127  108  122  107  117  115
138  117  124  113  137  116
113  104  127  120  120  127
118  117  130  134  136  134
139  140  126  123  122  122
134  112  122  107  126  113
136  150  132  145  141  136
132  118  123  110  120  116
The fourth-last entry, reading row by row -> 123
The entry just right of 110 -> 120
The first entry in reading order: 127
Which number is the smallest entry in the last column?
A: 113
The third largest entry is 141
The entry in the top-right corner -> 115
The last entry of the largest entry's row: 136
Which number is the second entry on the main diagonal?
A: 117
The last entry, reading row by row -> 116
The entry directly below the smallest entry is 117
The first entry of the largest entry's row is 136
Which number is the second entry, reading row by row?
A: 108
The entry in the bottom-left corner -> 132
The smallest entry in the first row: 107

grid =
[[112 156 127 118 139]
 [142 136 135 119 116]
 [116 134 113 111 124]
 [120 112 124 150 141]
 [125 128 123 144 138]
 [136 145 114 124 117]
 [123 113 127 145 139]
 [127 125 141 147 145]
 [121 136 126 109 122]
 [121 136 118 127 128]]
Counting starts at 0.
Find the top-left entry.
A: 112
Find the top entry of the column that holds the largest entry.
A: 156
The entry in row 2 and column 0 is 116
The top-right entry: 139
The entry just left of the smallest entry -> 126
Find the bottom entry of the column that holds the smallest entry.
A: 127
The entry directly below the largest entry: 136
The entry in row 1 and column 0 -> 142
The bottom entry of the column that holds the largest entry is 136
Find the bottom-left entry.
A: 121
The entry just right of 119 -> 116
Find the smallest entry.
A: 109
Find the entry just right of the largest entry.
A: 127
Find the entry directly above 126.
A: 141
The entry directly above the smallest entry -> 147
The entry just right of the smallest entry is 122

[[132, 119, 127, 127, 138, 128, 126, 120], [117, 138, 140, 130, 119, 135, 124, 128], [130, 136, 116, 116, 127, 122, 110, 139], [128, 116, 130, 132, 142, 129, 140, 120], [130, 122, 122, 121, 102, 125, 137, 131]]
What is the entry just left of the smallest entry?
Answer: 121
What is the entry just left of 131?
Answer: 137
What is the largest entry?
Answer: 142
The entry just left of the largest entry -> 132
The entry just right of the largest entry -> 129

Read these off the matrix that follows.
1) Find the top-left entry.
2) Find the 1st entry on the diagonal from the top-right corner.
3) Find the entry in the bottom-left corner.
4) Find the 2nd largest entry.
5) Find the largest entry in the first row.
6) Find the fourth entry, reading row by row.
7) Find the bottom-right entry.
8) Find the largest entry in the first column.
[[124 124 124 122 130 130 130 126 125 124 124 139 123 127 133 136]
 [127 126 138 126 127 126 132 136 130 128 133 116 128 122 121 130]
 [128 128 126 129 129 119 135 122 129 143 127 136 128 124 113 130]
 [125 126 127 125 129 131 127 129 125 122 128 133 124 127 134 126]
 [125 126 125 122 125 126 131 127 131 128 123 133 130 131 128 124]
 [126 130 135 129 130 129 123 132 123 118 140 123 119 123 130 132]
 [129 129 145 130 127 127 126 144 130 121 143 101 127 119 122 132]
 [129 132 122 132 128 131 121 123 125 125 128 134 128 132 135 129]
 [122 124 131 121 129 131 128 134 125 118 132 130 121 122 133 127]
 [124 125 134 123 127 129 129 138 129 123 133 121 127 121 127 126]
 [123 129 132 125 129 128 124 130 124 118 136 129 119 124 132 132]
 [128 126 128 127 127 122 135 127 132 138 125 129 131 126 118 133]
 [131 135 116 136 128 132 117 120 125 130 126 138 132 135 137 128]
 [120 129 121 119 123 125 125 126 130 123 127 141 126 130 132 126]
 [127 126 128 125 127 127 132 128 130 129 124 128 129 130 127 132]]
1) 124
2) 136
3) 127
4) 144
5) 139
6) 122
7) 132
8) 131

A =
104	132	144	116	124	136
110	129	140	123	126	133
119	132	131	122	132	127
146	118	121	135	131	128
118	128	135	121	129	131
The fourth-last entry, reading row by row: 135
The entry directly above 126 -> 124
Find the 2nd smallest entry.
110
The last entry of the smallest entry's row is 136
Find the 4th entry, reading row by row.
116
The bottom entry of the column that holds the smallest entry: 118
The first entry in reading order: 104
Find the third entry from the end, reading row by row.
121
The second entry on the main diagonal -> 129
